A small network was shown many inputs. Here are its activations along a few directions, one row for each input.
In each table, some parts of the input vary, and every possible input appears once, in random order.
Descriptions start from the smaller parts, as in this example, which fits no table here: one of 8 places around a ring, together with either a single point or one of 11 places around a ring or (one of 2 separate values, together with one of 6 places along a line).
Shared parts are said once, and a part with two or three values counts as separate values.
In the rows, 128 means zero.

A family of inputs:
r1: [ 91 163 174 144 101 161 162 131  90 134 118]
r2: [145 144 127 163 125  91 181 123 136  67 179]
r3: [ 67  78 161  64 164 190  87 112 111 144 143]
r4: [ 84  63 135  83 157 213 100 112 115 176 155]
r5: [149 129 110 151  87  89 131  85  86 127  87]
r6: [126  89 129  85 146 194  74  99 126 165 168]
r7: [ 85 166 155 140 115 167 186 146 133 107 153]
r8: [151 140 149 166 109  88 156 113  93  96 142]
r9: [147 115  98 150  94  79 130 116 172 105 111]
r10: [157 118  94 139 146  71 128 179 174 139  98]
r11: [ 88 140 128 127  87 155 135 145 165 139  89]
r12: [146 132  94 154 119  91 155 142 157  70 159]
r13: [127 194 155 144 103 143 165 132 143  94 170]
r14: [152 141 125 155 176  76 185 189 140 102 174]
r15: [131 164 125 129  81 128 116 138 176 130 106]
r16: [173 121  97 134 140  84 122 143 138 153  58]
r17: [154 132  88 142 170  76 160 207 163 104 155]
r18: [125  63 135  91 241 125  68 126 117 134 165]
r19: [ 84 155 123 130 108 170 161 168 152 106 136]
r20: [105 108 159  65 153 176  61  94 120 132 162]
r21: [146 162 125 123  75 133 113 104 144 146  70]
r22: [162 135 111 146 141  82 129 145  85 160  78]
r23: [128 175 138 130  72 133 118 102  94 156  85]
r24: [118  62 137  89 183 130  70  75 115 107 169]
r25: [140  43 105 110 174 144  84  83 119 142 173]
r26: [163 115  99 142  87  90 126  82 138 118  71]
r27: [150  47 104 113 232 142  81 129 119 170 171]
r28: [161 139 148 160 159  77 155 172  92 131 135]
r29: [132 188 172 146  89 139 142 120 101 121 135]
r30: [128 181 123 134 100 143 140 157 163  95 151]
r31: [ 82 154 142 129  81 156 140 113  86 168  73]
r32: [ 99 140 129 119  82 159 133 114 135 156  57]
What do these inputs look like to the network?
> one of 4 places along a line, together with either one of 2 separate values or one of 6 places around a ring
Which other rows does r14 become when the place on the line of 4 takes its other values? List them by row number.
> r2, r7, r13
Start at r28 and move only the place on the line of 4, one step at a time. The first step leads to r8. Which rows follow, in order?
> r29, r1
Which other rows does r20 become when the choice among 2 separate values takes its other values? List them by row number.
> r6

A family of inputs:
r33: [129  77  96  93 192 130  93 153 170 125 161]
r34: [113 107 157 116 115 152 109  59  61 144 111]
r35: [176 144 130 171 134  62 163 130 122  80 171]
r36: [133  67 129  93 222 151  83 139 118 142 197]
r37: [144 194 119 160  59  86 156 145 127 134  49]
r38: [103  91 150  82 140 189  70  80 104 185 111]
r39: [171 163 110 174 133  51 179 185 159  94 118]
r40: [148 109  79 146 157  93 150 178 178 122 124]
r41: [125 135  98 131  73 130 129 135 150 163  51]
r42: [101  99 122  86 110 172  70  99 149 167  78]
r43: [ 33 220 194 123  77 236 199 170 152  83 204]
r44: [135  80 142 131 193 108 121 107  83 105 195]
r45: [154 178 137 160  61 105 143  84  89 120  94]
What do these inputs look like to the network?
> either a single point or (one of 2 separate values, together with one of 6 places around a ring)
Which other rows does r34 become when the choice among 2 separate values takes its other values? List them by row number.
> r44

A family of inputs:
r46: [125 102 159 117 148 110  87 102  73 163 109]
r47: [103 219 147 158  54 135 163 118 128  78 135]
r48: [101 189 150 174  67 135 207 139 112  89 127]
r49: [122 172 126 168  58 131 168 141 158 149  49]
r50: [147 113 141 122 209 133 129 141 144 117 188]
r51: [155 180 125 159  72  88 155 181 137 153  58]
r52: [163 100  94 123 181 126 110 115 104 147 135]
r53: [ 93 106 167 114 156 190 143 129 140 136 181]
r54: [162  73  81 132 149 112  96 113 127 133 155]
r55: [160 194 124 170 119  76 201 151 116  71 132]
r56: [109 131 166  88 132 193 105 120 146 123 188]
r57: [158  63 124 130 143  87  82  82 117 120 125]
r58: [127  70  87 112 168 111  99 149 166 105 146]
r59: [101  90 160 110 120 156 115  66  90 157 100]
r60: [129 108 116 122 153 137  99 134  84 176 137]
r61: [149  83 127 132 176 120 118 139 165 103 206]
r62: [114 118 156  87 103 160  76  55 100 140 109]
r63: [135 198 149 170  83  94 190 179  92  91 134]
r64: [145 168 110 179  91  52 189 143 144  65 155]
r65: [ 69  92 127  92 145 182 126 136 142 141 120]
r66: [182 173 102 156 104  76 172 156 156 131  63]
r67: [158  93 136 119 175 100  97  84  94 135 107]
r68: [ 83 120 127  68 124 184  88 124 149 127 129]
r69: [106  95 118 116 125 183 124  99 100 169 127]
r70: [130 200 123 148  45 133 127 121 171 135  59]
r71: [168 147  91 160  76  50 160 151 181 123  87]
r72: [120 124 117  92 106 185  85  89 109 153 136]
r73: [125  98 100 102 201 124 111 150 144 120 127]
r74: [113 119 166 120 183 144 119 161 125 144 190]
r75: [ 89 105 123  99 173 134 100 171 126 148 129]
What do these inputs look like to the network?
> one of 5 places along a line, together with either one of 2 separate values or one of 4 places along a line
Which other rows does r75 become when the place on the line of 4 takes its other values? List them by row number.
> r46, r60, r74
Which other rows does r49 become when the choice among 2 separate values takes its other values? List them by row number.
> r48
